These are the activations of a small neural network, seen along a few directions. Each row is one input.
Each table varies a few parts of the input and shows all the possible inputs, shuffled.
Descriptions start from the smaller parts, as in this example, which fits no table here: values(2) and (point or line(11) or (ring(5) and line(6))).
Shared parts are said once, and a part with two or three values counts as separate values.
In the rows, zero is written as 128.

Table:
r1: [131 131  83 110 141 106 137 137 107 191 135 133 156 111 123 165 115]
r2: [156 159 115 156 161 127 146 128 172 140 172 155 112 130 142 124 128]
r3: [106 138 139 117 106 108  89 165 206 118 147 106 186 152 165 140 129]
r4: [116 160 107 140 143 150 149 132 112 103 177 177 146 125 155 100 133]
r5: [148 124 169  93 114 117 162  94 127 161 107 110 100 125  87 152  97]
r6: [141 116 107 170 142 137 105 100 148  84 128 101  99 117 152 103 131]
r7: [112 161 121  93 110 138 160 121  80 146 168 159 158 133 132 143 107]
r8: [ 93 126 130 129 134 115  78 188 182 154 119 120 192 146 152 144 155]
r9: [148 145  83 148 154 117 140 127 155 115 174 128 138 111 166 121 116]
r10: [145  81 137 117 123 122 122  89 124  84  95  86  86 118 129 127 121]
r11: [109 152 173 130 117 121  98 169 218 142 149 129 156 170 143 148 140]
r12: [133 131  69 160 173 121 129 149 139 147 142 149 145 106 148 125 140]
r13: [135 119 151  97  99 126 156 127  76 153  98 116 125 112  81 132 118]
r14: [124 101  91 181 161 138  95 124 131 117  97 120 103 117 135 103 153]
r15: [134  90 151 135 114 132 127 122  87 100  80 120  86 131 102 113 147]
r16: [150  97 167 129 130 132 132  93 139 108  88 111  59 143 107 134 127]
r17: [146 147  98  97 122 102 149 115 123 159 166 111 149 117 142 161  91]
r18: [111 124 161  77  98 145 163 103  67 126 114 129 134 121 101 127  99]
r19: [ 96 154 156 129 107 123  90 198 165 131 136 136 182 155 135 129 162]
r20: [ 75 156 162 107 103 144  96 174 160 101 152 152 193 166 149 123 143]
r21: [138 158 112 111 112 115 149 145  88 173 150 148 149 122 113 147 124]
r22: [111 132 131 161 130 167 111 109 105  70 129 153 108 131 142  82 141]
r23: [115  95 161 112 111 153 130  98  80  72  96 137  97 136 120 108 129]
r24: [127  62 122 133 144 125 114 113 106 118  67 102  92 121 110 129 142]
r25: [140 111 137  83 110 108 156  92 111 138 112  80 126 105 109 145  89]
r26: [137 157  98 164 145 130 145 156 119 130 158 162 137 119 139 108 152]
r27: [155 159 130 107 128 112 154 116 140 182 165 141 124 136 117 166 101]
r28: [130 129 120 183 132 145 107 134 112  98 111 136  97 128 126  86 159]
r29: [128  92 123  97 128 115 143 117  95 171  83 101 133 101  90 148 111]
r30: [150 132 137 174 148 146 109 105 165 107 124 130  71 135 128 106 138]
- The inputs of r29 and r18 match in every part but one. If r1 is changed in the same way as r29 into r18, which row does it become? => r7
- What is each input in this table made of? => values(5) and (point or ring(5))
- Which other rows agree with r5 in the values(5) part? List them by row number. => r2, r11, r16, r27, r30
- Change only the ring(5) part in r10. List by row number the other rows that result. => r6, r9, r17, r25

Table:
r31: [164  96 111 169 159 154 151  51  96  71 110 121  34 104 127  90 119]
r32: [112 118 188  66  80 129 149 122  87 143  93 111 137 135  82 146 110]
r33: [126 114 190  68  93 121 148 105 124 151  99 101 121 141  88 159  97]
r34: [149 100 107 169 144 161 150  67  60  63 105 131  51 100 120  75 130]
r35: [ 96 142 138 183 138 128  37 200 249  91 139 125 171 167 181 107 181]
r36: [170  82  90 180 165 139 140  64  92  85  91 100  40  90 123  91 128]
r37: [ 75 137 136 175 138 139  37 210 218  89 134 146 185 167 179 100 189]
r38: [ 78 158 156 172 119 148  52 202 210  68 152 153 180 176 181  90 183]
r39: [130 187  56 154 166 119 144 173 134 185 200 183 183 115 156 137 136]
r40: [130 141 114  79 112  92 143 142 141 180 152 106 181 121 131 173  97]
r41: [110  97 166  73  99 121 136 126  91 163  74 102 140 126  83 155 116]
r42: [137  68 140 123 126 135 132  92  66 116  55 110  69 114  87 122 133]
r43: [111 160 133  69  95 115 153 143 103 157 164 133 191 130 131 157 102]
r44: [124 156 136  68 107 108 152 128 142 165 170 125 174 135 136 171  89]
r45: [139  89 161 119 106 145 143  86  61  96  75 118  64 124  87 112 127]
r46: [ 91 155 159 173 132 140  51 187 249  76 157 144 163 181 183 105 172]
r47: [159  71 143 128 127 122 135  84  95 118  62  88  54 113  89 129 125]
r48: [132 207  77 150 146 128 157 167 130 165 220 191 179 124 157 127 131]
r49: [147  79  86 175 165 152 137  71  63  83  85 123  55  91 121  84 136]
r50: [147 203  81 150 160 121 157 150 167 173 224 182 162 128 163 141 118]
r51: [153  87 164 120 121 138 142  69  96 103  80 106  47 128  94 126 116]
r52: [132  98 168  78  98 106 139 119 123 166  81  82 127 125  84 162 106]
r53: [152 190  59 159 165 105 146 164 166 188 206 163 168 114 159 143 126]
r54: [109 138 112  73 113 106 141 151 110 177 145 127 196 122 129 168 106]
- The inputs of r53 and r48 match in every part but one. If r36 is changed in the same way as r53 into r48, which row does it become? => r34
- What is each input in this table made of? => values(4) and (point or line(5))
- Change only the line(5) part in r39. List by row number the other rows that result. => r41, r42, r49, r54
- Which other rows agree with r44 in the values(4) part? List them by row number. => r31, r33, r46, r50, r51
- Change only the values(4) part in r38. List by row number the other rows that result. => r35, r37, r46

Table:
r55: [172 124 109 105 123 120 175  62  71 129 136 119  78 105 114 145  90]
r56: [106 173 156 139 103 137  95 171 171  95 167 158 160 166 158 115 149]
r57: [128 125 120  68 101 100 159 130  90 183 123 102 165 110 102 167  95]
r58: [116 141 134 140 137 117  82 153 219 110 156 125 151 160 173 137 139]
r59: [171 106 138 138 146 122 152  78 134 142  98  96  58 113  97 136 108]
r60: [106 184 128 112 121 144 136 148 132 130 193 186 172 152 151 133 125]
r61: [ 90 125 162  72  98 136 149 144  77 150 110 142 173 134 102 141 119]
r62: [105  83 158  94 108 113  80 142 160 130  76  84 150 142 122 153 131]
r63: [123  97  92 184 169 132  90 139 162  94 105 118 116 118 153 100 161]
r64: [145 161 123 142 148 108 129 151 207 175 169 127 146 138 143 152 124]
r65: [141  81 155 143 133 138 112  81 153  82  85  88  67 128 125 113 122]
r66: [ 93 113 184  89  80 130 100 166 111 111  89 118 156 151 108 132 150]
r67: [129 106 146  98 118  97 129 139 149 193  89  87 143 122  91 167 115]
r68: [113 141  81 153 151 155 130 129  67 117 146 179 132 116 141 103 144]
r69: [155 138  51 152 159 118 156 123  85 147 155 143 129  88 140 120 123]
r70: [157 116  76 179 176 116 127 136 144 158 121 129 106 100 128 119 145]
r71: [128 123 153 113 120 159 172  79  65 101 122 151  86 124 107 108 111]
r72: [144 183  98 115 130 110 158 138 148 165 203 141 169 125 155 154 102]
r73: [129 109 179 139 103 155 129 102 105  64 100 122  76 139 107  88 137]
r74: [110 130 113 186 134 153  99 151 112  85 117 144 126 127 143  77 171]
- What is each input in this table made of? => values(4) and ring(5)
- Start at r74 and move only the ring(5) part, one step at a time. The first step leads to r68. Which rows follow, in order? => r69, r70, r63
